Each row below holds a small network's activations on one input, seen along a few directions.
Each table varies a few parts of the input and shows all the possible inputs, shuffled.
Descriptions start from the smaller parts, as in this example, which fits no table here: one of 4 places along a line, together with either a single point or one of 9 places along a line or (one of 2 separate values, together with one of 8 places around a ring).
Shared parts are said once, and a part with two or three values counts as separate values.
In the rows, zero is written as 128.

Other details of the inputs shift rows strongly along two fixed directions, in all tables alike. That doesn't count.

A family of inputs:
R1: [109 130  72 136  75 194 117 206  85 137  94]
R2: [121 135  79 132  95 191 122 208  95 119  87]
R3: [136 163 129 135 125 122 118 120 163 100 125]
R4: [110 146 120 140 200 101 135 128 176  98 113]
R5: [ 93  75 166  61  88 125 158  42 101 149 144]
R6: [168 134  84 136 102 155  80 208  91 136 134]
R7: [168 137 139 131 180  90 110 134 149 112 150]
R8: [139 112  81 119 104 182 111 214  76 126  97]
R9: [151 108 143 119  85 133 125 119  88 162 151]
R10: [ 93  69 180  75  72 136 172  44  80 174 139]
R11: [165 142 133 158 215  68 103 128 171 119 158]
R12: [104 130 174 100  75 111 150  30 151 128 153]
R13: [161 112 147  93  90 141 122 123  96 131 147]
R14: [119 124 197 119  70 123 181  37 138 153 141]
R15: [109 135  79 161 101 182 119 204  91 145  95]
R16: [120  91 143 119 113 146 154 127  92 156 122]
R17: [127 129 118 135 234  76 117 131 173  93 128]
R18: [105 146 121 161 208  98 133 124 177 114 119]
R19: [125 168 120 173 160  91 110 112 180 113 138]
R20: [140 173 135 157 171  95 122 122 189  97 126]
Each input here is: one of 4 places along a line, together with one of 5 places around a ring.
Question: The inputs of R11 and R13 match in every part but the place on the ring of 5. If R18 is changed in the same way as R11 into R13, which row does it become?
Answer: R2
Question: Change only the place on the ring of 5 in R5. List by row number the other rows that result.
Answer: R8, R10, R16, R17
Question: Change only the place on the ring of 5 in R19. List by row number the other rows that result.
Answer: R3, R12, R14, R20

A family of inputs:
R21: [115 144 106 141 123 134 114 141 134 122 119]
R22: [122 138  93 145 199 100  95 153 153 108 128]
R23: [131 111 175  84 124  92 142  47 145 122 159]
R24: [149 128 149 119 134 115 131 108 136 121 142]
R25: [109 101 176  90 139 105 163  52 138 126 137]
R26: [122 128 128 136  59 178 152 156  94 151 103]
R27: [129 127 116 143 154 130 129 162 126 131 116]
R28: [124 125 105 148 161 123 116 155 127 131 125]
R29: [117 128 116 144  82 161 134 147 108 147 114]
R30: [128 111 178 105 122  87 146  44 134 142 163]
R31: [122 119 135 117  29 198 160 151  77 149 102]
R32: [127 130 102 125 169 122 112 154 139 109 122]
R33: [149 150 102 149 186  96  82 149 158 109 145]
R34: [119 139 114 123 101 152 129 141 124 120 114]
R35: [156 141 125 150 138 128 115 161 125 132 130]
Question: The inputs of R27 and R28 match in every part but one. If R26 is changed in the same way as R27 into R28, which row does it become?
Answer: R29
Question: Describe the family of inputs behind these rows.
Answer: one of 3 separate values, together with one of 5 places around a ring

A family of inputs:
R36: [151  96 137 105  40 167 131 136  58 177 149]
R37: [107 158 133 150 195  89 135  98 190  97 121]
R38: [ 95 109 153 107 159 105 159  58 142 131 136]
R39: [131 107 164  85 147  87 126  64 135 129 157]
R40: [102 117 161 119 144 110 166  76 138 134 127]
R41: [104 165 123 156 177  98 128 107 188 102 117]
R42: [113 156 135 146 204  92 136 100 183  96 123]
R43: [138 156  90 172 139 157 113 203 129 110 104]
R44: [161 143  98 143 148 129  96 196 131 103 120]
R45: [ 90 112 126 103  38 176 147 114  89 148 112]
R46: [134 106 172 116 139  94 148  84 131 137 147]
R47: [131 119 163  92 132 111 143  77 148 119 144]
R48: [137 124 133 135 212  70 109 109 163 113 151]
R49: [126 111 175 110 151  95 153  67 147 139 148]
R50: [102 102 127  95  43 186 154 134  69 149 103]
R51: [113 175  90 179 134 149 109 183 154 115 101]
R52: [163 152  94 152 138 128  82 182 130 109 129]
R53: [141 118 170  92 136  92 134  65 150 122 153]
R54: [171 156  87 148 126 135  83 202 124 116 139]
R55: [119 142  72 164 153 154 110 200 122 128  99]
R56: [138  90 145  84  59 159 140 129  63 150 129]
R57: [142 122 134 134 207  70 104 106 163 118 156]
R58: [ 95 119 159 124 135 108 165  73 145 134 125]
R59: [114 161  83 182 142 141 111 184 148 131 101]
R60: [138 146 133 144 189  93 126 118 174 100 131]
R61: [136 112 163 107  55 173 159 130  83 152 124]
R62: [166 138  99 166 149 132  98 211 115 139 119]
R63: [101 106 154 112 141 111 147  75 137 130 144]
R64: [144 138 117 130 185  78  88 107 153 107 153]
R65: [137 131 175 120 131  95 132  53 146 128 157]
R66: [155 110 153 109  42 175 149 139  70 164 122]
R67: [163 145  79 142 137 131  73 203 110 124 143]
R68: [153 104 150 115  45 151 147 127  70 172 149]
R69: [110 149  76 166 151 145 104 186 135 128 105]
R70: [108 113 140 100  44 179 164 121  94 140 103]
R71: [137 150  86 151 144 145 105 190 141  98 110]
R72: [135  95 137  82  52 180 143 139  63 157 124]
R73: [117 100 162 103 154  99 146  63 144 133 148]
R74: [155 143  85 146 139 151 102 205 130 105 107]
R75: [147 144 138 144 187  85 121 120 165 101 140]
R76: [132 154  82 152 145 158 108 206 130 103  95]
R77: [111 153  64 175 135 154 102 195 131 130 106]
R78: [108 101 129  90  54 187 156 136  62 149 106]
R79: [120 157  76 179 136 149 116 201 132 132  95]
R80: [108 113 166 120 144 100 161  61 150 131 142]
R81: [101 111 153  93 144 101 142  60 145 115 145]
R82: [144 133 168 115 119  98 134  73 140 133 167]
R83: [149 140 136 155 196  67 105  97 168 120 153]
R84: [132  89 145 100  69 172 150 128  72 164 132]
R85: [ 91 135 154 106 126 107 149  55 170 112 129]
R86: [110 153  72 149 144 143  96 187 136 112 100]
R87: [140  94 145 113  54 163 129 119  64 167 142]
R88: [117 106 157  85 149  97 139  62 142 119 145]
R89: [118 167  72 165 121 156  99 195 148 108  98]
R90: [136  93 150 112  59 165 167 128  78 162 117]
Question: Describe the family of inputs behind these rows.
Answer: one of 5 places around a ring, together with one of 11 places along a line
Question: The inputs of R72 and R61 match in every part but the place on the ring of 5. If R39 is changed in the same way as R72 into R61, which row does it become?
Answer: R66
Question: The inputs of R51 and R45 match in every part but the place on the ring of 5. If R37 is changed in the same way as R51 into R45, which row does it become?
Answer: R50
Question: Change only the place on the ring of 5 in R46. List by row number the other rows that result.
Answer: R44, R48, R56, R75
Question: A walk changes only the place on the line of 11. It starts at R77 and steps to R69. List the rest of the walk in order.
Answer: R55, R38, R63, R73, R84, R48, R57, R87, R36
Question: Change only the place on the line of 11 in R49. List by row number the other rows that result.
Answer: R40, R46, R58, R59, R62, R68, R79, R80, R83, R90
